A small network was trained on made-up records. Each row is its average activation on records with the value named, seen along a few directions.
Values that are neighbours, or in one group, have similar rows; names and order tell nothing.

U, 6 values:
u1: [-17.1 -16.4   3.4 -21.5  45.9  -8.5  45.4 -15.5  -9.2 -61.4  23.2 -28.6
   5.4  -4.5  31.6   9.2 -12.0 -10.9 -10.6]
u2: [-24.6  15.2 -20.3 -52.2  36.1  24.8  35.0   6.8   4.1  -4.1  33.3  16.2
 -24.2  16.2 -17.6  42.8  27.6   2.3  -5.6]
u6: [  6.3 -19.3  16.0 -47.9  -9.4  20.1 -27.3  27.7   6.4  10.9  15.1  11.8
  -3.2  30.7 -20.0 -13.7  52.7   9.8 -11.7]
u5: [ 13.5  11.8  38.1   8.3 -51.9  -2.6 -18.4 -26.5  -5.0  79.6 -37.5  45.8
 -32.1   0.0  17.0   2.5  -9.0  12.1   4.8]
u3: [ 16.0  -4.6 -28.7  52.1  16.6 -15.0  -1.0  20.7  -2.2 -42.7   3.1 -23.3
  38.6  -2.7  -5.1 -33.3 -48.2   9.8  -0.2]
u4: [  6.0  13.3  -8.5  61.2 -37.3 -18.8 -33.6 -13.1   5.9  17.7 -37.1 -21.9
  15.5 -39.8  -5.8  -7.6 -11.1 -23.1  23.3]
U is arranged as a ring.
List every value one step from u1, in the order listed.
> u2, u3

K, 6 values:
k3: [-18.3 -21.4  -3.8 -56.3  61.4   8.6  47.5   8.7  -9.2 -62.3  44.6 -15.6
   2.2  18.9   9.1  11.5   8.7   3.3 -20.0]
k1: [ -8.9  -0.2 -42.9  31.8  43.7 -12.4  23.1  11.0  -0.7 -70.7  17.9 -46.2
  35.3 -19.1  -7.1  -3.2 -29.4 -12.8   3.9]
k5: [ -7.9 -13.3  22.2 -82.7   9.7  30.3   4.5  15.1   5.2  11.9  30.8  28.5
 -27.5  42.7  -5.9  12.6  59.1  13.1 -19.3]
k4: [ -2.0  16.8  28.9 -18.0 -45.3  10.6 -19.2 -22.3   6.1  74.1 -24.0  38.1
 -39.2   0.2   3.3  22.6  31.2  -2.8   7.4]
k6: [ 19.3   5.2  18.1  43.6 -62.0 -12.8 -52.1  -9.4   0.8  57.9 -47.2   7.4
   2.4 -22.7  -7.3 -18.9  -1.5  -5.8  17.2]
k2: [ 17.8  12.8 -22.5  81.7  -7.5 -24.2  -3.7  -3.2  -2.2 -10.9 -22.2 -12.2
  26.8 -19.9   7.9 -24.5 -68.1   5.0  10.7]
K is arranged as a ring.
List every value one step from k3, in the order listed.
> k1, k5

Z, 7 values:
z5: [-17.9   2.9 -32.4  24.4  55.8 -18.6  51.2 -12.3 -12.4 -71.5  18.5 -41.7
  23.1 -25.2  13.7  10.6 -48.9 -13.1   2.7]
z6: [ 22.2   8.2  20.9  47.1 -48.4 -14.7 -23.5 -17.8  -1.4  53.4 -45.6  25.0
  -8.8 -12.5  17.9 -12.2 -33.0   8.4   7.5]
z2: [-11.5  25.2  18.5 -11.0 -44.7   6.4 -24.1 -27.7  -0.4  74.3 -23.2  21.7
 -31.0 -17.7 -14.6  25.9  34.5 -15.3  20.3]
z1: [ -6.6 -30.3  -6.9 -34.6  57.7   0.6  38.5  17.8  -9.2 -71.3  34.4 -22.5
  16.2  14.5  10.1  -3.6  -6.6   6.6 -21.6]
z3: [ 35.1   0.7  -7.9  89.5 -47.3 -22.6 -55.1  12.7   7.7  11.6 -38.8 -14.0
  37.2 -16.0  -5.6 -52.4 -37.7   2.8  13.7]
z7: [-11.5  11.5   3.2 -51.5  -0.5  25.5   1.0   6.7   3.1  34.4  17.9  30.5
 -27.7  22.7 -22.4  23.4  41.5   8.0  -2.7]
z4: [ -9.8 -18.1   4.7 -63.9  27.3  23.4  12.0  20.7  12.5 -30.8  36.8   1.1
  -9.0  34.2   1.0   8.4  50.3   2.4 -19.9]
Z is arranged as a line.
How many steps from neighbour to neighbour lead from z3 to z7, at the fewest?
> 3
List every value one step from z5, in the order listed.
> z1

B, 7 values:
b2: [ 12.8 -13.5  47.2 -33.4 -41.4   8.4 -33.9  -3.3  -3.7  52.9 -11.2  29.7
 -18.8  21.5   3.2 -17.6  33.9  11.7  -5.5]
b3: [ 15.3 -43.0  15.9   1.4  13.1 -16.9 -13.1  16.8 -17.3 -50.1   8.2 -36.2
  40.5   3.3   4.9 -51.4 -12.1   4.8 -10.8]
b4: [-11.4  13.3 -45.0 -29.6  32.2  28.4   9.7  39.8  14.8 -13.6  33.6   8.7
  -2.0  21.3 -45.3  24.0  30.3   8.0  -4.5]
b7: [ 17.6  22.0 -20.2  48.0   0.0  -7.7  13.9   3.9 -11.8  27.0 -13.9  33.4
   0.2   3.3  -5.9  -6.1 -71.7  32.6   2.2]
b6: [-24.9  -2.9  20.1 -35.2  29.1  -7.6  51.2 -39.6 -20.8 -10.7   5.8  -3.0
 -22.6 -16.5  31.2  34.7 -11.0 -11.0  -3.2]
b1: [  2.3   6.9   2.8   9.0  -7.3   4.9   0.0  -5.4  23.1 -10.9   5.0   2.7
  -6.9  15.5  27.7  -1.8   7.6  -3.8  -4.7]
b5: [-11.7  17.2 -20.7  39.7 -25.6  -9.6 -27.7 -12.1  15.9   5.3 -27.5 -35.3
   9.7 -48.5 -15.8  18.2  23.1 -42.3  26.5]
B is arranged as a star with 6 arms.
List every value one step from b4, in the order listed.
> b1
